A small network was shown many inputs. Here are its activations along a few directions, one row for each input.
In each table, some parts of the input vary, and every possible input appears once, in random order.
Descriptions start from the smaller parts, as in this example, which fits no table here: one of 4 places along a line, together with either a single point or one of 11 places around a ring or (one of 3 separate values, together with one of 8 places around a ring).
Shared parts are said once, and a part with two or three values counts as separate values.

Table:
x1: [-0.44  5.55  3.46  1.40 -0.21 -3.32  5.90  2.98  0.32 -5.50  1.74 -1.63
  2.56]
x2: [-0.80 -4.36 -2.30 -2.69  3.60  2.59 -2.17 -2.18 -0.04  3.16  1.06  1.70
 -0.78]
x3: [-0.09 -1.27  2.29  1.92 -3.92 -1.59  0.91  1.80  3.58 -1.69 -2.50 -2.79
 -0.15]
x4: [ 3.76  3.44 -0.23 -0.42  0.93  0.50  4.68  0.74 -5.37 -4.01  3.66 -0.59
  5.07]
x5: [-1.85 -4.11 -4.09 -2.92  2.39  2.94 -1.33  0.09 -1.35  7.29  1.17  1.83
 -3.39]
x6: [-0.28  2.55  4.09  1.43 -2.46 -3.50  3.61  0.30 -0.28 -3.50 -1.98 -0.16
  0.93]
x7: [ 1.91 -2.29 -1.37  0.92  1.49 -0.11 -4.16 -2.51 -2.30  1.09  3.23  1.36
  1.47]
x8: [-4.83 -2.29  1.58 -0.73  2.52 -0.94 -0.98  0.15  5.56  1.69 -0.80  0.78
 -3.38]
x9: [ 2.80  7.93 -4.52 -0.37 -1.85  5.42 -5.46 -1.07  0.28 -1.70 -5.61 -0.87
 -1.12]
x10: [ 4.05  0.40  0.53 -0.23 -1.24  0.58  2.38 -1.88 -6.03 -2.00 -0.01  0.99
  3.38]
x11: [-2.33 -0.15  2.26  2.63  0.31 -4.09 -2.94 -0.28  3.44 -0.39  1.27  0.26
 -1.00]
x12: [-5.95 -2.02 -0.27 -1.03  1.25 -0.66 -0.14  2.37  4.28  5.79 -0.68  0.89
 -5.98]
x13: [ 4.05 -3.38 -1.45  0.08 -2.81  2.19 -0.29 -0.49 -2.09 -0.22 -0.56 -1.78
  2.37]
Describe the family of inputs behind these rows.
> either a single point or (one of 2 separate values, together with one of 6 places along a line)
A walk changes only the place on the line of 6. It starts at x5 and steps to x2. List the rest of the walk in order.
> x7, x13, x10, x4
Which other rows does x3 become when the choice among 2 separate values takes its other values? List them by row number.
> x13

Table:
x14: [-3.09 -0.03  3.85 -0.96  2.37 -2.23  5.18  0.74  1.07 -1.34  0.80  1.19
 -0.23]
x15: [-2.21 -0.37  3.73  1.76 -0.72 -4.72  5.59  3.94  2.54 -2.13  2.82 -2.36
  1.16]
x16: [ 4.74  1.14 -4.12 -0.64  1.85  5.30 -3.42 -1.53 -3.91 -0.05  1.98  0.47
  2.26]
x17: [-4.38  2.10 -4.88 -4.25  1.05  5.05  0.58  3.04  2.10  6.76 -3.94  0.44
 -6.85]
x18: [-4.89  4.51  1.28  2.83  1.08 -2.89 -7.59 -0.59  8.42 -0.76 -2.30  0.38
 -4.42]
x19: [ 2.01  5.10  1.13 -0.53 -0.80  1.58  2.62 -0.36 -1.42 -4.82 -3.01 -0.30
  1.92]
x20: [ 2.95  4.82  1.13  2.01 -4.06 -0.86  3.05  2.71  0.13 -5.59 -0.79 -3.81
  3.22]
x21: [ 3.76  2.16  0.61  1.83 -3.56  0.31 -0.58 -1.49 -4.11 -1.61 -2.12  0.52
  1.35]
x22: [-1.49 -3.89 -0.97 -1.87  2.74 -2.28  0.26 -1.73 -1.66  2.50  3.48  1.44
  0.84]
x23: [ 3.66  1.27 -3.69 -1.37 -0.39  1.53 -2.21 -2.93 -4.08 -0.88 -0.33 -0.07
  3.03]
x24: [-0.55 -4.07 -1.51 -1.03  4.94  1.56 -0.94 -0.33 -1.56  3.20  5.79  2.00
  0.07]
x25: [ 0.83 -9.72  0.10  0.89 -4.19  1.26 -4.38 -1.37  4.20  2.91 -3.93 -1.96
 -1.59]
x26: [-1.33 -3.03  3.34  1.31 -0.30 -3.61  1.83 -0.10 -1.72  1.81  1.55  2.05
 -0.76]
Describe the family of inputs behind these rows.
> either one of 3 separate values or (one of 2 separate values, together with one of 5 places along a line)
Which other rows does x26 become when the place on the line of 5 takes its other values? List them by row number.
> x14, x15, x22, x24
A walk changes only the place on the line of 5. It starts at x16 and steps to x23. List the rest of the walk in order.
> x21, x19, x20

Table:
x27: [ 1.86 -0.90  3.51  1.57 -1.05 -0.62  6.64  3.37 -0.24 -3.45  2.33 -2.70
  3.27]
x28: [ 0.77 -1.92  0.29  0.46  0.57  2.72 -2.69 -0.54  4.34  1.21 -2.26 -0.74
 -1.32]
x29: [ 0.60  0.85  4.31 -0.81 -1.30 -2.37  7.96  2.53 -2.88 -2.20  0.18  0.28
  1.72]
x30: [ 2.45  8.15  0.99  0.76 -3.68  0.33  0.63  1.34 -1.80 -3.91 -3.93 -0.26
  0.22]
x31: [-1.95  1.22 -0.20 -0.88  3.07  1.17 -1.04 -2.45  2.01  2.43 -2.07  1.75
 -2.34]
x32: [-3.52 -1.00  2.65 -0.91 -0.83 -0.72 -0.46 -0.34  1.32  0.65 -1.36  2.50
 -3.76]
x33: [-0.27 -1.69 -4.61 -3.26  2.55  2.40 -2.01  0.60  0.09  4.13  4.12 -0.18
 -0.82]
x34: [ 0.80 -1.05  2.43  0.12 -3.20 -2.58  7.52  1.72 -1.17 -2.72 -0.31 -2.73
  3.09]
x35: [ 1.11  9.52 -0.48  1.83 -1.00  0.46  1.06  0.30 -1.29 -3.98 -1.61 -0.42
  0.81]
x36: [-2.14 -2.78  1.69  1.51 -0.61  0.96 -1.69  0.51  4.09 -0.67  0.77 -0.27
 -2.25]
x37: [-1.40 -1.68 -1.40 -1.90  1.13  1.88 -0.89  1.07 -1.75  3.44 -2.87  2.20
 -2.82]
x38: [-0.34 -2.06 -0.73 -1.00 -1.55  0.78 -1.85 -2.21  3.34  1.96 -4.89 -0.88
 -1.52]
x39: [ 0.29 -3.92 -4.05 -1.83 -1.93  2.09 -1.34 -0.66 -0.66  5.26  0.26 -0.87
 -1.53]
x40: [-3.25 -2.92  0.68  0.04 -2.73 -0.98 -0.85 -1.16  3.08  0.08 -1.87 -0.41
 -2.46]
x41: [-2.68 -0.79  1.26  0.99  2.26 -4.96 -2.19  1.11  3.67  0.25  3.14 -0.32
  0.09]
x42: [-1.77 -1.33 -3.87 -2.39  3.68  2.00 -1.99  1.53  0.78  1.83  0.50  0.01
 -0.63]
x43: [-0.74  2.21  2.84  0.26  1.37 -2.24  8.39  1.49 -2.37 -2.26  2.49  0.11
  2.31]
x44: [-3.65  0.23  2.26  2.56  2.40 -4.94 -0.66 -0.40  1.63  1.79  2.08  1.67
 -1.53]
x45: [-0.98  0.20 -1.20 -2.45  2.93  1.15 -2.56 -0.95  4.05  0.90 -1.01 -0.24
 -0.72]
x46: [ 2.65  6.25 -0.89  1.69 -5.57  0.11  0.19  0.53 -0.09 -4.43 -4.42 -3.27
  1.59]
x47: [-1.12 -3.60 -3.40 -0.94 -0.80  1.63 -1.27  0.26  0.06  2.89 -3.38 -0.62
 -1.44]
x48: [-2.03 -3.06  1.73  2.44 -2.22 -5.33 -1.47 -0.15  2.96  1.31 -0.74 -0.96
 -0.72]
x49: [-0.93 -2.92  2.74  3.91 -0.10 -3.39 -2.31  1.52  3.96  0.56  1.90 -0.82
 -0.52]
x50: [ 0.10 -2.05 -2.12 -2.77  0.03  2.28 -0.92  0.12 -2.50  5.71  0.75  1.91
 -3.08]
x51: [-1.24 -0.68 -3.61 -1.70  2.69  2.42 -0.49 -0.91 -1.95  5.67  3.06  1.81
 -2.44]
x52: [-2.31 -1.15  3.75  1.48 -0.25 -5.08 -1.10  0.63  1.07  1.83 -0.23  1.75
 -2.19]
x53: [-3.89 -0.66  0.21 -1.41  1.75 -0.61 -1.57  0.10  3.80 -0.98  2.01  0.23
 -1.65]
x54: [ 1.35 -3.76 -3.00 -0.38  0.19  4.06 -2.20  1.01  0.33  4.54  2.90 -0.75
 -1.28]
x55: [ 2.07  8.48 -1.44  0.26 -1.07  0.43 -0.48  1.77  0.63 -5.56 -0.55 -2.62
  2.28]
x56: [ 4.53  0.49 -1.00 -0.68  1.48 -0.01 -1.13 -2.65 -4.64 -4.09  3.50  0.20
  5.72]
x57: [-2.74 -0.31 -2.87 -0.82  3.81  2.02 -0.47  0.02 -1.25  3.37 -0.56  2.03
 -2.23]
x58: [-4.86  0.37  1.18  0.17  1.85 -0.58 -0.04 -1.38  1.83  0.59  0.95  2.34
 -3.18]
x59: [ 5.18 -1.77 -0.53  0.77 -3.02 -0.38 -0.41 -3.90 -5.33 -3.03 -0.37 -0.39
  4.94]
x60: [-0.61 -0.15  1.29 -1.96  0.42  1.03 -1.48 -1.43  1.45  2.48 -4.38  1.83
 -2.99]
x61: [ 0.23  1.18  1.88 -1.31  1.31 -2.27  6.84  2.96 -0.45 -3.85  3.55 -2.08
  3.77]
x62: [ 3.70  6.40  0.18  3.14 -3.42  2.08 -0.68  2.18  0.84 -5.16 -1.78 -3.23
  1.77]
x63: [ 4.90  0.16  1.43 -0.18 -1.13 -0.11 -0.01 -3.08 -7.06 -2.44  0.13  2.56
  3.67]
x64: [ 3.56  1.53 -0.04  0.90  1.55  0.02  0.41 -4.13 -6.55 -2.50  2.44  2.40
  4.26]
x65: [-0.02 -3.46 -2.38  0.52  1.32  3.57 -2.11  1.94  1.07  2.14 -0.74 -0.48
 -1.24]
x66: [ 6.26 -1.63  0.53  2.22 -0.87  1.57 -1.27 -2.25 -4.39 -3.78  2.26 -0.35
  5.11]
Describe the family of inputs behind these rows.
> one of 5 places around a ring, together with either one of 3 separate values or one of 5 places along a line
Changing only the place on the ring of 5 turns x65 into x37. The same change can be made to x27. Which row results?
> x29
Changing only the place on the ring of 5 turns x59 into x63. The same change can be made to x40. Which row results?
> x32
Which other rows does x56 become when the choice among 3 separate values takes its other values? List them by row number.
> x55, x61
Which other rows does x45 become when the place on the line of 5 takes its other values? List them by row number.
> x33, x41, x42, x53
